Each row below holds a small network's activations on one input, seen along a few directions.
In each table, some parts of the input vary, and every possible input appears once, in random order.
A made-up example of a description, with smaller parts first: line(4) and (point or (values(2) and ring(5)) or ring(11)).
Shared parts are said once, and a part with two or three values counts as separate values.
In the rows, 128 means zero.

Rows:
R1: [168 119 162 141 105 147 118 139 125 148 150 208 122  67  93 134]
R2: [135 148 166  93 130 101  82 146 128 145 110 102  58 115 124  56]
R3: [147 118  45 124 238 119 119 102 143 150 111  97 145 153 124 154]
R4: [141 165 138 192 197 194 147 156 195 122 127 124 133 157  95 131]
R5: [121 211 123  96 150 135 125 113 123 140 110  87  81 140 115  72]
R6: [156 170  58 102 171  99 118  97  90 152 110  96 112 109 118 161]
R7: [198 181 106 159 142 152 138  89 101 156 124 159 144 102 137 171]
R8: [155 103 148 172  94  99 129 143 127 144 158 146 160  94 191 158]
R9: [163 162  87  74 140 139 140  97 125 135 110 130 167  79 130 191]
R10: [ 83  73  72 141  88  87 138 132 100 130  71  79 118 158 180 159]
R11: [ 99 170 135 133 195 153 142 134 200  94 122 139 148 176  73  97]
R12: [113 133 192 181  90 129 118 194 142 120 178 121 117 122 136 127]
R13: [ 76 136 183 127  88  96 109 175 141  93 173 129 143 135 110  84]
R14: [166 106  72  93 215 162 138 102 151 136 126 146 198 142 131 182]
R15: [125 155 104 112 222 152 127 116 155 135 127 107 104 206 117  65]
R16: [125 159 110  58 158 118 142  60  89 113 130  92 106 116  94 104]
R17: [128  78 122 192  65 140 147 112  93 142 105 160 140 178 195 177]
R18: [ 46 116 153 154  51 136 137 152 130  86 102 125 133 193 116  94]
R19: [ 96 107 159 205  55 170 139 164 109 119 124 130 103 203 134 137]
R20: [ 63 108 125 135  72 131 134 143 108 120  90  80  90 203 169  62]
R21: [119  92  97 115 119  43 115 154 117 139 143  81 128  99 168 145]
R22: [117 109 100  77 226 132 153  70 143 107 129  98 133 163 103 100]
R23: [157 211 149 168 136 181 127 139 117 133 144 134 101 131  81 139]
R24: [136 187 134 144 125 176 167 112 141 145 131 180 146  77  93 158]
R25: [ 97 127 154 109 106  88 110 165 123 129 159  83 101 145 159  50]
R26: [108 103 171 155  79 124 152 162 145 138 181 178 161  87 137 142]
R27: [190 129  91 182 207 172 140  94 156 154 125 160 178 147 142 162]
R28: [199  93 113  71 116 108  93 123 112 139 129 157 142  70 127 166]
R29: [114 158 191 111 112 110  81 154 148 105 125 150  98 104  77  89]
R30: [155 156 190 168 115 151  87 178 142 125 131 139  78  83 104 123]
R31: [ 91  80 147  74 108  67 136 118 113 101 162  73 129 103 144  83]
R32: [ 55  61 121 101  76 111 160  97  96  92  92  70 119 160 154  97]
R33: [127 103 150  57 130  83 105  96 122 107 118  97  81  71 113  89]
R34: [161 114  95 102 143  64  84 136 120 143  97 100  88  61 137 142]
R35: [ 96  60  99 108  65 131 149 125 113 118  91 129 167 150 189 193]
R36: [116 214 144 111 134 143 119 116 122 107 140 146 121 150  56 102]
R37: [139  78 123  85  92  86 128 146 131 129 160 128 181  90 171 174]
R38: [214 119 140 158 120 121  94 121 107 154 127 175 121  74 148 150]
R39: [ 83  80 137 176  51 171 166 132 107 131 130 190 146 166 143 156]
R40: [141 131 114 163 195 197 165 116 171 144 148 195 177 140  92 147]
The inputs of R17 and R27 match in every part but one. If R10 is changed in the same way as R17 into R27, which row does it become?
> R3
The inputs of R5 and R2 match in every part but one. If R23 is changed in the same way as R5 into R2, which row does it become?
> R30
What is each input in this table made of?
> line(5) and ring(8)
Change only the ring(8) part in R8. List by row number the other rows that result.
> R12, R13, R21, R25, R26, R31, R37

Rows:
R41: [102 173 103 111 158 107 133  84  99 126  56  62  55 193 124  96]
R42: [154 127 103  50 152  68 108 112  93 124 109  98 111  62  99  97]
R43: [113 168 176 185  85 176 139 157 122 111 142 183 144 143  71 138]
R44: [172 125  97 121 166 102 136 137 130 128 109 111 131  69 172 187]
R45: [ 97 170 104 149 130 101 124 139 118 139  85  49  83 192 155  92]
R46: [111 156 182  96 162 109 126 164 157  93 164 119  89 102 115  76]
R47: [ 61 147 127 175  43 110 136 140  84 121  65 102  83 189 148 126]
R48: [ 96 112 191 129 109 122  81 163 149 148 182 149  95 119 112  79]
R49: [156 128 128  89 130  42 111 140 108 135 148  90 130  78 133 108]
R50: [151 157 129 173  94 192 147 125 122 149 133 205 165 125 170 181]
R51: [ 76  71 101  94 171 118 149 109 152 101 154  84 182 177 127 148]
R52: [167 169  77 131 202 184 151  93 154 159  88 148 147  95 106 146]
R53: [152 133 180 200 138 178 116 165 147 113 148 162 139 153  92 108]
R54: [125  73 147 122 100  63  88 149  89 160 163 130 108  77 145 122]
R55: [157  80 109 153 115 114  96 137 121 186 125 141 138  86 170 191]
R56: [170 120 122 122  61 130 117 130  87 146 115 167 158 102 189 203]
R57: [123 175 147  62 153 114 100  97 165 101 144 127  91 113  74  62]
R58: [ 97  25 115 127 124 122 150 126 144 107 143 127 196 193 150 119]
R59: [147 188 124 120 194 193 123 125 142 122 124 137 124 131  40  95]
R60: [139 113 159  92  46  78 109 142  55 120 154 155 129  94 163 132]
R61: [ 82  42 119 107  58 165 187 103 124 112 161 129 190 173 142 137]
R62: [184 146  60  89 158 108 108  70 140 133  89 118 134  78 134 172]
R63: [ 90 117 112 175  90 103 128 162 119 142  87  96  54 206 158 109]
R64: [132 177 160 166 183 172 114 146 159 103 159 120 126 138  65 134]
R65: [172 113 129 208 146 169 142 134 161 151 112 171 162 117 154 160]
R66: [152 162 107 171 201 165 170 131 163 133 125 148 139  92 154 166]
R67: [114 128 213 113  43 154 138 141 131 115 169 143 105 106 110  88]
R68: [ 93  91  63  56 171 125 154  63 149 106 132 113 175 180 111 110]
What is each input in this table made of?
> line(4) and (values(2) or ring(5))
The inputs of R50 and R52 match in every part but the line(4) part. If R56 is changed in the same way as R50 into R52, which row does it become?
> R62
Change only the ring(5) part in R66. List by row number the other rows that result.
> R44, R46, R49, R64

Rows:
R69: [146  73 120 135  50 104 123 129  85 141 116 152 139  89 173 189]
R70: [101 107 152  67  93  85 101 120  93 108 121  96  72 124 111  62]
R71: [152 211 109 131 193 162 147  94 145 133 127 135 139 101  83 145]
R72: [184 116 103 120 226 141 131 108 164 144 153 159 165  95 104 155]
R73: [176 203 104 139 202 160 129 108 149 155 116 131 113 109 100 136]
R74: [ 72  82  57  87 150  99 150  92 108 114  87  51 131 202 168 116]
R75: [114  80 144 199  44 163 148 153 111 132 125 182 152 151 157 182]
R76: [197 182 111 148 216 162 105 121 168 150  93 122 104 111 112 139]
R77: [ 71 116 178 131  87 142 125 142 117  98 131 127  86 189  97  55]
R78: [156 188 107 106 188 168 143 104 159 134 128 155 166 104  96 157]
R79: [116  84 140 117  60  76 120 141 101 132 132 105 121  99 186 124]
R80: [104 116 151  91  79  59  97 159  99 116 153  87 100 111 139  95]
R81: [ 75 124 175 156  72 117 120 181 123 107 163 118 117 175 125  87]
R82: [ 87  93 164 182  54 133 144 163 125 123 141 136 136 164 171 117]
R83: [168 146 105 110 205 151 138 104 175 133 133 165 179  97  99 161]
What is each input in this table made of?
> point or line(6) or (values(2) and line(4))
